A small network was shown many inputs. Here are its activations along a few directions, one row for each input.
Each table varies a few parts of the input and shows all the possible inputs, shuffled.
Descriptions start from the smaller parts, as in this example, which fits no table here: line(4) and (point or line(11) or (values(3) and ring(8))).
Shared parts are said once, and a part with two or three values counts as separate values.

Other details of the inputs vary at random and push rows far along two fixed directions, the same in every table; ignore that.

A family of inputs:
x1: [  2 -12   5  -2   9   3   7  -3  -1  -6   7]
x2: [  8  13 -60  13  -3  21   3   1  27  24 -16]
x3: [  1  10 -48  23   3  22  -9  -4  20  25 -10]
x4: [ 3 -9  7 -1  7  4  1  0 -2  0 12]
x5: [  8 -13   4   2   2  -7  12  -1   1  -1   5]
x6: [11 -9  3 -2  2 -4  9  4  0 -1  7]
x7: [-11  19   5  -7 -14 -20 -14  -2  -7  -2 -23]
x8: [  2 -10   8   4   9   1  -1  -4  -1  -1  10]
x9: [ 4 -6  8  4  9  3  0 -3 -3  1 11]
x10: [-22  21   4  -8 -12  -9   0  -1  -6 -10 -19]
x11: [-18  22   9   0 -16 -11 -15   3  -4  -4 -16]
x12: [-20  22  11   1 -15 -11 -13   3  -4   0 -16]
x13: [-21  17   9   4 -16 -14 -13  -2  -3  -4 -18]
x14: [ 4 -6 10  2 10  4 -1  0 -1  3 12]
x15: [  1 -13   5   1   5   2   2  -4  -2  -4   9]
x16: [  6 -11   3   0   4  -1  10   1  -4  -2   8]
x17: [11 -7  9  5  3  4 -7  1 -1  3 11]
x18: [ 9 -9  6 -1  3 -4 12  4  1  3  8]
x19: [ 8 -9  5 -3  4  7 -1  0 -2 -3 11]
x20: [ 5 -9  4 -2  6  5 -1  0 -3 -4 11]
x21: [ 9 -8  5 -6  7  7  4  1 -1 -5  8]
x22: [ 9 -9  4  2  3 -5 13  1 -1  0  6]
x23: [ 6 -8  4 -5  9  5  4  2 -2 -6  8]
x24: [ 12 -10   4  -4   1   1   7   4  -2  -2   8]
x25: [ 2 -9  5  1  6  4  2 -3 -4 -2 11]
x26: [-20  24   8  -5 -12  -9 -12   2  -4  -7 -15]
x27: [ 4 -8  6 -4 10  5  7  1 -1 -2  9]
x28: [-17  19   2  -9 -18 -13  -1   5  -5  -9 -18]
x29: [  3  15 -54  15   4  29 -10  -3  24  24 -10]
x30: [ 15 -13   0  -9   5  -4  -4  -7  -4  -4   1]
x31: [-19  19   4  -8 -17 -14   1   5  -4  -5 -18]
x32: [  5 -14   4   0   3  -3  10   0  -2  -3   7]
Description of these inputs: values(2) or (line(5) and line(6)).
Change only the line(5) part in x3. List by row number the other rows that result.
Answer: x11, x12, x13, x17

A family of inputs:
x33: [ 16 -17  -1   0   0 -10  13   0   8  -2   4]
x34: [ -4 -10   4  17   6  -2   7   4   0   6   6]
x35: [ 15  -7   1   2 -12  13 -15   8  -4   2  13]
x36: [-12   7  30   2 -14 -25 -16   1 -16  -2 -17]
x37: [  0  27  25 -24  -9 -22  11  17  -8 -11 -11]
x38: [ -1 -10  -2 -10  11  12  17  -7  -1  -2   6]
x39: [ 14  -9  -1 -13  11   3  -6  -9  -4  -2   4]
x40: [ -6  15 -48  26   1  26 -10  -9  30  21 -12]
x41: [ 6 13  9  2 13 10 10 15  5  7 13]
x42: [ 17 -16   3   4   3 -12  -3   0  -3   7   0]
x43: [-25  13  30   4 -11 -25  -9   1 -16   2  -2]
x44: [ 14  -8   6   9   4   2  -9 -10   4   3   3]
x45: [-18  31 -27  11 -24  -3 -23  -6  17  15 -38]
x46: [ 16 -13  -2   2   5 -15  -1  -3  -6  15   8]
x47: [-10  31 -33  -7 -39   3 -19  10   7   3 -26]
x48: [ 17 -15  -3   0   4  -5  16  -4   6  -7   3]
x49: [ 12  -8   2   8   5   6 -14  -7  -2  -2   5]
x50: [ -9  15 -53  18   7  30   2  -8  17  13 -10]
x51: [-1 -4  2 13  7 11 -9 -4  3 -4 10]
x52: [ 26   7   7 -12  10  -1  -1  10   3   8   6]
x53: [ 18 -13  -8  -8 -13   6   9  14  -2  -7  14]
x54: [-34  10  23 -18  -2  -9  -5   1 -14 -20  -5]
x55: [19 10 12 -2 12  6 -9  9  2 12  6]
x56: [  8 -15  -5 -18  15   3 -10  -2  -3  -5   4]
x57: [-6 -3 -1  0 13 13  4 -7 -1 -3 12]
x58: [ -6  16 -51  19 -15  37 -16  10  22  21  -3]
x59: [ 6 14 12  4 14 12 -4 13  6 10 11]
x60: [  1 -16   1   8   3  -5  18   4   1   6   3]
x61: [  1 -13  -3   5   5  -7  21   0  -2  14  11]
x62: [  7  -5   2  -4  12   9 -15 -11  -4   2   7]
x63: [-2 -2  1  8 12 14 -6 -8 -2 -2  9]
x64: [-10   3  19  -7 -16 -34   7   7 -13 -12 -18]
x65: [-19  28 -35   0 -21 -21   3   1   4  14 -32]
x66: [ 18 -10  -3  -5   9   3  -2  -8  -6  -5   2]
x67: [-4 -7 -1 14  7 -5  9  0 -3 14 15]
x68: [ 15 -13  -7  -6   9   3  15  -4  -5  -9   2]
x69: [-11  15  27  -8  -9 -13 -16  -8 -19 -16 -13]
x70: [  4 -15   2   4   0  -2  19  -1  11   2   6]
x71: [-3 -9  8 18  6  1 -6  2  0 11  5]
x72: [ -6  -1   2   1  13  14 -10  -9   0   0  12]
x73: [  6 -11  -4  -4 -13  14  15  13   0  -2  15]
x74: [  1 -10  -1  -9  15   8 -19  -5  -4   0   7]
x75: [  1  -5  -2   5 -10  17   3  14   0  -2  19]
x76: [  3 -10  -4  -2   9  11  21  -5  -3  -5   4]
x77: [  3 -12  -3   3   5   7  16  -1   2  -8   7]
x78: [10 -9  3 11  6 -8 -9 -5 -8 19  8]
x79: [ 0 -6  2 13  6  5  9 -5  7 -2 10]
x80: [-24  13  26   0 -12 -13  -1   0 -12 -23  -5]
x81: [-17  29 -35  -2 -22  -5  -2  -1   9  -7 -38]
x82: [  5 -13   0   4   4   3  21  -4   9  -3   5]
x83: [ -6 -16  -5 -15  15  12  13   1   0  -4   6]
x84: [ 19 -15   3   0   0  -9  -3  -4   7   3   2]
x85: [-19   4  15 -30  -6 -18   1   4 -15 -23 -16]
x86: [-32  11  26 -16  -1  -8 -19  -1 -12 -17  -3]
x87: [-31  31 -25  14 -22  -2  -4  -1  20   8 -28]
x88: [ 19 -12  -2  -1   4  -1  -6  -5  -1  -7   4]
x89: [-21  10  35   3 -16 -18 -11  -1  -2  -9  -7]
x90: [11  7  7 -8 10  9 23 14  7  8  9]
x91: [ 12 -12  -6 -13  11   4  11  -5  -4  -6   4]
x92: [ -3   9  25 -11 -17 -26  -7  -6  -7 -17 -17]
The inputs of x88 and x77 match in every part but one. If x47 is changed in the same way as x88 into x77, which row does it become?
Answer: x73
What do these inputs look like to the network?
Answer: ring(6) and (values(2) or line(8))
Change only the ring(6) part in x79. List by row number the other rows that result.
Answer: x40, x44, x48, x82, x92
Change only the values(2) part in x53. List by row number the other rows that result.
Answer: x37
Change only the line(8) part in x51. List by row number the other rows that result.
Answer: x40, x43, x63, x71, x72, x86, x89
Change only the values(2) part in x59. List by row number the other rows that result.
Answer: x58
Which other rows agree with x67 in the ring(6) part? List them by row number.
Answer: x34, x41, x50, x54, x57, x75, x79, x80, x87
